Each row below holds a small network's activations on one input, seen along a few directions.
Each table varies a few parts of the input and shows all the possible inputs, shuffled.
A made-up example of a description, with smaller parts first: values(2) and (point or ring(9) or (line(4) and ring(5))).
Shared parts are said once, and a part with two or three values counts as separate values.
In the rows, 128 means zero.

Other details of the inputs vary at random and push rows far along three fixed directions, the same in every table; ignore that.

A family of inputs:
row 1: [150 114 138 185 145 140 106 119 138 117 162 119 115]
row 2: [ 95 160 111  41  82 111 170 147 125 119 107 118 142]
row 3: [115 135 128  98  94 120 144 130 129 104 139  97 129]
row 4: [159 150 128 147 118 137 129 144 149  73 131 126 119]
row 5: [158  99 137 201 152 142  87 122 144 107 169 120 110]
row 6: [150 196 117 101 105 122 165 163 157  70  42 159 142]
row 7: [139 132 137 137 146 145 132 118  86 172 126 151 128]
row 8: [126 142 123 116 121 127 138 140 137 120 127 134 129]
row 9: [122  97 131 148 140 128 111 114 120 155 151 133 129]
row 10: [133 140 135 115 135 138 142 124 105 148 122 132 126]
row 11: [127 142 120 108 116 126 141 144 146 109 123 139 132]
row 12: [128 123 132 149 151 123 114 119 136 138 101 131 127]
row 13: [ 32  63 115  59  90  80 112  96 110 166 144  58 143]
row 14: [103 105 134 147 172 128 111 103 101 210 110 151 136]
row 15: [165 150 134 161 143 143 128 137 143  98 127 136 115]
row 16: [104  82 135 143  98 116  95 116 167  61 214  31 107]
row 17: [131 131 127 133 140 133 135 125 107 166 120 155 135]
row 18: [167 129 135 172 159 148 118 131 123 139 124 175 125]
row 19: [143 154 120 108 107 123 143 150 154  79 113 124 127]
row 20: [112 117 125  90 145 128 139 118  83 207 107 169 142]
Description of these inputs: values(4) and (point or line(4)).
Q: Changing only the values(4) part turns row 13 into row 12. The same change can be made to row 17. Which row results?
A: row 19
Q: Change only the line(4) part in row 17. List by row number the other rows that result.
A: row 1, row 3, row 9
Q: List by row number the other rows that have the values(4) part in common with row 6.
A: row 4, row 5, row 7, row 18

A family of inputs:
row 21: [132 102 136 169 148 125  97 119 156 109 148 106 115]
row 22: [119 122 130 102 114 127 134 124 110 136 140 113 127]
row 23: [143 149 128 147 127 132 132 139 148 100 108 137 129]
row 24: [124 137 126 122 142 125 138 127 124 155  96 148 135]
row 25: [143 136 130 155 138 131 124 132 136 120 115 141 128]
row 26: [145 134 127 139 122 132 130 140 151 101 142 137 125]
row 27: [159 130 132 162 149 145 121 135 135 127 140 159 120]
row 28: [159 149 128 152 138 135 133 141 140 107 101 156 128]
row 29: [147 144 131 159 141 132 125 132 148 112 111 139 127]
row 30: [ 85  41 137 161 157 121  70  81 108 189 184  85 122]
row 31: [155 152 135 136 129 141 144 134 125 114 122 140 125]
row 32: [ 70 126 110  36  48  89 145 140 157  56 146  43 130]
row 33: [ 90 101 120  81 117 110 125 115  98 171 122 122 140]
row 34: [114 145 122  85 129 132 158 130  84 188 107 167 145]
row 35: [132 101 138 174 142 131  95 119 145 113 151 108 119]
row 36: [141 145 124 129 117 127 133 140 149  89 110 132 127]
row 37: [121 171 124  91 116 127 163 137 117 135  92 143 138]
row 38: [141 127 130 138 117 130 121 132 142  92 157 102 116]
row 39: [117 110 127 120 129 133 122 123 112 148 153 124 128]
row 40: [121 138 126 101 140 137 149 120  75 198 114 159 138]
Q: What is each input in this table made of?
A: values(2) and (point or line(4) or line(5))
Q: Changing only the values(2) part turns row 34 into row 39. The same change can be made to row 37. Which row results?
A: row 32
Q: Change only the values(2) part in row 31. List by row number the other rows that result.
A: row 22

A family of inputs:
row 41: [150 167 120 121 138 129 145 147 139 125  61 181 139]
row 42: [165 142 147 183 139 149 117 128 148  83 155  98 107]
row 43: [ 87 119 124  76  90 110 138 121 124 110 162  58 123]
row 44: [137 115 142 199 144 131  98 116 176  77 153  84 111]
row 45: [161 151 123 130 140 142 143 146 125 139 105 187 135]
row 46: [ 95  90 143 125 161 137 118  85  52 235 155 118 128]
row 47: [155 112 133 195 148 126  94 130 173  84 132 124 116]
row 48: [164 175 126 121 136 149 157 149 105 137  98 190 134]
row 49: [114 142 117  71  98 123 157 142 111 138 127 140 138]
row 50: [ 99 110 110  69  78 105 129 145 155  83 153  96 130]
row 51: [155 173 117  93 113 130 167 161 140 110  86 183 140]
row 52: [146 116 145 204 161 138  99 111 144 117 131 112 116]
row 53: [110  73 134 143 151 140 103  97  75 208 177 134 126]
row 54: [ 74 104 109  63  78  85 126 134 158  95 125  82 140]
row 55: [109 129 130 125 145 126 130 110  96 179  99 132 136]
Q: What is each input in this table made of?
A: values(3) and ring(5)
Q: Change only the values(3) part in row 43. List by row number the other rows that result.
A: row 42, row 46
Q: Change only the values(3) part in row 53. List by row number the other rows that result.
A: row 48, row 49
